S: [60.5 58.3 -9.6 63.0]
A: [ -5.2  -9.8  73.8 -25.5]
R: [58.4 63.1 -9.6 60.6]
Z: [63.1 60.6 58.3 -9.6]
perm: [-9.6 63.1 60.6 58.3] | Z
perm: [60.6 58.4 63.1 -9.6] | R
perm: [-9.6 63.0 60.5 58.3] | S
perm: [-9.6 60.6 58.4 63.1] | R
perm: [60.6 -9.6 58.4 63.1] | R
perm: [63.0 -9.6 58.3 60.5] | S
perm: [63.1 -9.6 58.3 60.6] | Z

voku: [ -9.8   6.5  -7.0 -14.5   0.6   2.6  -6.0 -16.3   9.6  -6.5   3.2  -4.0
 -20.1  -4.1  13.6 -38.5   2.3  -3.1  21.4  -3.0 -37.4  20.6   5.8  23.0
   8.5 -15.1   3.5  38.7   7.2  -4.0  23.0  -0.6  47.8  -0.3  13.5   9.4
  20.1   7.1 -34.3  16.6   0.5  38.5 -19.4 -20.0 -11.8  27.6  -2.0 -11.8
 -40.9 -12.6  19.8 -11.3  17.5  12.6  12.6  -6.7  -0.7  33.6  12.8   1.8
 -32.8  19.8  -7.3  -8.8]
nagaz: [ -6.5  47.8 -37.4 -20.0  23.0  -7.0  -6.0  13.6  19.8 -20.1 -12.6 -11.3
 -16.3  16.6   5.8  21.4  20.1  -6.7   1.8  27.6   3.5  -9.8  12.6   2.7
  -4.0 -38.5  -3.1  -3.0  -7.3 -32.8  -4.1   7.2   0.6  -8.8  -0.7  17.5
   0.5 -19.4  38.4  -4.0 -11.8  12.8  23.0   2.3  13.5  19.8 -14.5  12.6
   6.5 -34.3   7.1   9.4  -0.3  -0.6   8.5  -2.0  33.6  38.7 -15.1 -40.9
  20.6   3.2   9.6 -11.8]
domik: [-23.8  -7.0 -22.7  -9.9  -0.2  -3.1 -13.3   3.8   0.3 -13.1  -2.1  -3.3
 -10.5 -15.2  -5.2  -9.0  19.6   1.1   7.0  -0.9  -8.1   3.8  40.8  -7.6
  -2.4 -15.2   3.3   1.1 -10.6 -11.3  11.8  33.0 -14.9  -6.5   1.6  13.4
  26.2  18.6   7.9   7.7   5.3  -3.4  -7.9  -3.0   1.6   1.0   8.7 -13.5
 -12.7 -12.2   7.4   3.7  -1.4   0.2   6.0  -9.6 -12.2 -10.4  -2.5 -31.2
 -18.1   5.8 -14.2   8.5]
nevul: [-12.7  -5.9 -13.9 -10.6   2.1   1.6  -3.6 -11.2  -7.6  -0.7  -2.2   1.6
  10.7  -1.3   5.4  -9.3 -14.2  -8.9  -5.4  10.0   2.4  -2.0 -24.5  -1.3
 -11.2  -7.0   3.8   3.5  -9.4  -8.3  11.7  -2.4  -9.6  13.6   6.5  -2.9
   6.9  -1.5  11.2  -8.9  -1.4   4.3  -6.8  -2.1  -3.5   5.5   8.4  -6.1
   2.9 -13.6   6.1   4.0   2.0   2.3   9.1  -5.0   2.9   0.0  -5.3   4.1
  -5.5  -4.0  -5.9   6.8]
lud: [ -7.5  -1.7 -23.7  -7.4 -15.0   9.9  -2.9 -29.7 -24.9  -3.4  15.5  -6.2
  -4.2  -4.8  21.1  -2.9 -16.3  -7.9  -8.9   3.2  -2.3   9.8  -3.4 -16.6
 -27.0  -9.8  -7.3  29.5 -19.4  -8.4  10.6   9.2  -9.1  -4.2  -8.7  -8.7
  -3.6  -6.5  16.6 -17.0  -0.1  -9.1 -15.0  -7.3  -7.5   2.1  -1.0   3.3
  13.8   2.3   0.3   6.0  -1.1 -13.1   6.6  15.8  24.4  -0.7 -17.2 -16.8
 -17.8   4.3  -3.0   8.9]
dogi: [  0.5 -15.1  -0.3   5.8   1.8 -34.3  20.1  -0.7  -6.7 -32.8   7.1  19.8
   6.5  -4.0 -20.0 -11.8   3.5   9.6  -8.8   3.2  33.6 -11.8 -20.1  16.6
  23.0  -6.5  20.6  12.8 -37.4  -9.8  -4.0   2.6  -6.0  21.4  47.8   0.6
  17.5  -3.1  23.0  -0.6 -11.3  13.6  38.7 -40.9  -7.3  13.5  -4.1   8.5
 -14.5 -16.3 -12.6  19.8 -19.4  12.6   9.4  27.6  -2.0 -38.5  -7.0   2.3
  12.6  -3.0   7.1  38.5]
nub: [-37.4 -40.9  -6.7 -11.3   1.8 -34.3  -7.0  38.4  13.6 -11.8 -20.1  13.5
  -0.7  38.7  -7.3 -16.3  23.0  19.8  -4.0 -14.5  20.1  -0.3 -38.5  -4.1
  -2.0  -0.6  21.4  -3.1  -3.0  -6.0  23.0   8.5 -12.6   3.2  17.5   2.6
   5.8  -4.0  12.6   9.6   7.2   2.3   0.5  16.6  33.6   0.6  47.8 -32.8
 -20.0 -19.4 -11.8   3.5 -15.1  20.6   6.5  -8.8  12.8  27.6  19.8  12.6
  -9.8   9.4  -6.5   7.1]
gaz: [-15.0  -1.7 -17.2  -2.3  -2.9 -17.8 -16.3  -8.4   2.3   6.0   6.6   2.1
   4.3   0.3  -6.5  -4.8   3.2 -19.4 -23.7 -29.7  24.4   3.3  -0.7  15.8
  16.6  -3.6  -7.9  -8.7 -15.0 -27.0  -9.1  -9.8   9.8  -4.2  -8.6  -1.0
   9.9  -6.2 -16.8  -0.2  -2.9  -7.3 -24.9  -7.3  -1.1 -17.0 -13.1 -16.6
  15.5  -3.0  -3.4  13.8  29.5   8.9  21.1  -7.5  -7.5   9.2  -8.9  -4.2
  10.6  -7.4  -3.4  -9.1]
mef: [-15.0   6.0 -15.0  -7.5  -7.4  21.1   2.1  -8.7  -2.9   6.6 -13.1  -8.4
  -3.0  -7.9  29.5  13.8  16.6   9.2 -16.6  -4.8  -2.9  15.8  -8.9   2.3
  -9.1  -6.5 -16.8 -19.4  -4.2  -9.8 -23.7  -3.4  -7.3  -0.2   3.3  24.4
  15.5 -17.2  -4.2  -2.3  -7.5  -7.3  -3.6   8.9  -0.7 -17.8  -3.4   3.2
   9.8  -1.1  -9.1  10.6 -16.3  -8.7  -1.0 -27.0   9.9   0.3 -29.7   4.3
 -24.9  -6.2 -17.0  -1.7]
perm: [  7.1  -6.5   9.4  -9.8  12.6  19.8  27.6  12.8  -8.8   6.5  20.6 -15.1
   3.5 -11.8 -19.4 -20.0 -32.8  47.8   0.6  33.6  16.6   0.5   2.3   7.2
   9.6  12.6  -4.0   5.8   2.6  17.5   3.2 -12.6   8.5  23.0  -6.0  -3.0
  -3.1  21.4  -0.6  -2.0  -4.1 -38.5  -0.3  20.1 -14.5  -4.0  19.8  23.0
 -16.3  -7.3  38.7  -0.7  13.5 -20.1 -11.8  13.6  38.4  -7.0 -34.3   1.8
 -11.3  -6.7 -40.9 -37.4] | nub
perm: [-31.2 -23.8 -22.7 -18.1 -15.2 -15.2 -14.9 -14.2 -13.5 -13.3 -13.1 -12.7
 -12.2 -12.2 -11.3 -10.6 -10.5 -10.4  -9.9  -9.6  -9.0  -8.1  -7.9  -7.6
  -7.0  -6.5  -5.2  -3.4  -3.3  -3.1  -3.0  -2.5  -2.4  -2.1  -1.4  -0.9
  -0.2   0.2   0.3   1.0   1.1   1.1   1.6   1.6   3.3   3.7   3.8   3.8
   5.3   5.8   6.0   7.0   7.4   7.7   7.9   8.5   8.7  11.8  13.4  18.6
  19.6  26.2  33.0  40.8] | domik
perm: [-40.9 -38.5 -37.4 -34.3 -32.8 -20.1 -20.0 -19.4 -16.3 -15.1 -14.5 -12.6
 -11.8 -11.8 -11.3  -9.8  -8.8  -7.3  -7.0  -6.7  -6.5  -6.0  -4.1  -4.0
  -4.0  -3.1  -3.0  -2.0  -0.7  -0.6  -0.3   0.5   0.6   1.8   2.3   2.6
   3.2   3.5   5.8   6.5   7.1   7.2   8.5   9.4   9.6  12.6  12.6  12.8
  13.5  13.6  16.6  17.5  19.8  19.8  20.1  20.6  21.4  23.0  23.0  27.6
  33.6  38.4  38.7  47.8] | nub
perm: [-16.8 -17.8   4.3  -3.0   8.9  -7.5  -1.7 -23.7  -7.4 -15.0   9.9  -2.9
 -29.7 -24.9  -3.4  15.5  -6.2  -4.2  -4.8  21.1  -2.9 -16.3  -7.9  -8.9
   3.2  -2.3   9.8  -3.4 -16.6 -27.0  -9.8  -7.3  29.5 -19.4  -8.4  10.6
   9.2  -9.1  -4.2  -8.7  -8.7  -3.6  -6.5  16.6 -17.0  -0.1  -9.1 -15.0
  -7.3  -7.5   2.1  -1.0   3.3  13.8   2.3   0.3   6.0  -1.1 -13.1   6.6
  15.8  24.4  -0.7 -17.2] | lud
perm: [ -8.8  -7.3  19.8 -32.8   1.8  12.8  33.6  -0.7  -6.7  12.6  12.6  17.5
 -11.3  19.8 -12.6 -40.9 -11.8  -2.0  27.6 -11.8 -20.0 -19.4  38.5   0.5
  16.6 -34.3   7.1  20.1   9.4  13.5  -0.3  47.8  -0.6  23.0  -4.0   7.2
  38.7   3.5 -15.1   8.5  23.0   5.8  20.6 -37.4  -3.0  21.4  -3.1   2.3
 -38.5  13.6  -4.1 -20.1  -4.0   3.2  -6.5   9.6 -16.3  -6.0   2.6   0.6
 -14.5  -7.0   6.5  -9.8] | voku
perm: [-29.7 -27.0 -24.9 -23.7 -19.4 -17.8 -17.2 -17.0 -16.8 -16.6 -16.3 -15.0
 -15.0 -13.1  -9.8  -9.1  -9.1  -8.9  -8.7  -8.7  -8.4  -7.9  -7.5  -7.5
  -7.4  -7.3  -7.3  -6.5  -6.2  -4.8  -4.2  -4.2  -3.6  -3.4  -3.4  -3.0
  -2.9  -2.9  -2.3  -1.7  -1.1  -1.0  -0.7  -0.2   0.3   2.1   2.3   3.2
   3.3   4.3   6.0   6.6   8.9   9.2   9.8   9.9  10.6  13.8  15.5  15.8
  16.6  21.1  24.4  29.5] | mef

K: [-23.1  81.7 -74.4  -2.4 -14.8   3.7  13.6  10.7  33.0 -15.6 -40.7 -18.7
  -8.9  16.1  40.2 -38.4  -3.9 -18.5 -26.0  13.4  14.2 -11.4  18.0 -29.8
  19.8 -71.9  50.3]
G: [-33.7 -56.1   7.2  10.5  -9.8   1.9 -88.5  56.0 -49.8  20.7   1.7   1.6
 -56.5 -22.4 -32.3  58.2   4.3 -21.5 -11.4  78.1 -34.3   6.8  45.3 -16.1
  19.9  25.3 -12.8]
Q: [ 42.4 -26.9  54.1  -7.2  18.4  16.2 -92.4  16.3 -23.7  24.4 -35.7   8.5
 -26.7  37.4 -45.9  21.7  -8.6  -6.0 -30.0  -2.8 -22.9  -4.5 -24.7 -19.8
  -1.4  44.3  20.8]
N: [ -8.6  20.8 -19.8 -92.4  24.4  21.7  -7.2  -2.8  42.4  16.3 -22.9 -24.7
  -1.4  44.3 -23.7   8.5  -4.5 -46.0  -6.0  16.2  54.1 -26.9 -30.0 -35.7
  18.4 -26.7  37.4]
H: [ 61.2 -41.1  83.8  20.5  58.4  28.6 -66.7  18.5  -0.4  13.3  10.5  26.4
   1.8  21.7  -8.7 -25.4 -23.3  18.3  13.5 -29.9   4.9  -7.4  -7.3  11.5
  -7.4  52.0   2.4]
B: [  8.9  41.0  38.6 -18.4  14.7   9.7 -70.5  29.8  18.3  26.7 -44.2 -26.0
 -16.8  24.2  14.2 -51.4  -6.6 -43.7  31.0 -28.6  33.0  23.1  -2.0 -24.3
  71.2   8.8 -34.4]
perm: [-92.4 -46.0 -35.7 -30.0 -26.9 -26.7 -24.7 -23.7 -22.9 -19.8  -8.6  -7.2
  -6.0  -4.5  -2.8  -1.4   8.5  16.2  16.3  18.4  20.8  21.7  24.4  37.4
  42.4  44.3  54.1] | N
perm: [ 20.8  44.3  -1.4 -19.8 -24.7  -4.5 -22.9  -2.8 -30.0  -6.0  -8.6  21.7
 -45.9  37.4 -26.7   8.5 -35.7  24.4 -23.7  16.3 -92.4  16.2  18.4  -7.2
  54.1 -26.9  42.4] | Q
perm: [-12.8  25.3  19.9 -16.1  45.3   6.8 -34.3  78.1 -11.4 -21.5   4.3  58.2
 -32.3 -22.4 -56.5   1.6   1.7  20.7 -49.8  56.0 -88.5   1.9  -9.8  10.5
   7.2 -56.1 -33.7] | G
perm: [ 16.1  40.2 -38.4  -3.9 -18.5 -26.0  13.4  14.2 -11.4  18.0 -29.8  19.8
 -71.9  50.3 -23.1  81.7 -74.4  -2.4 -14.8   3.7  13.6  10.7  33.0 -15.6
 -40.7 -18.7  -8.9] | K

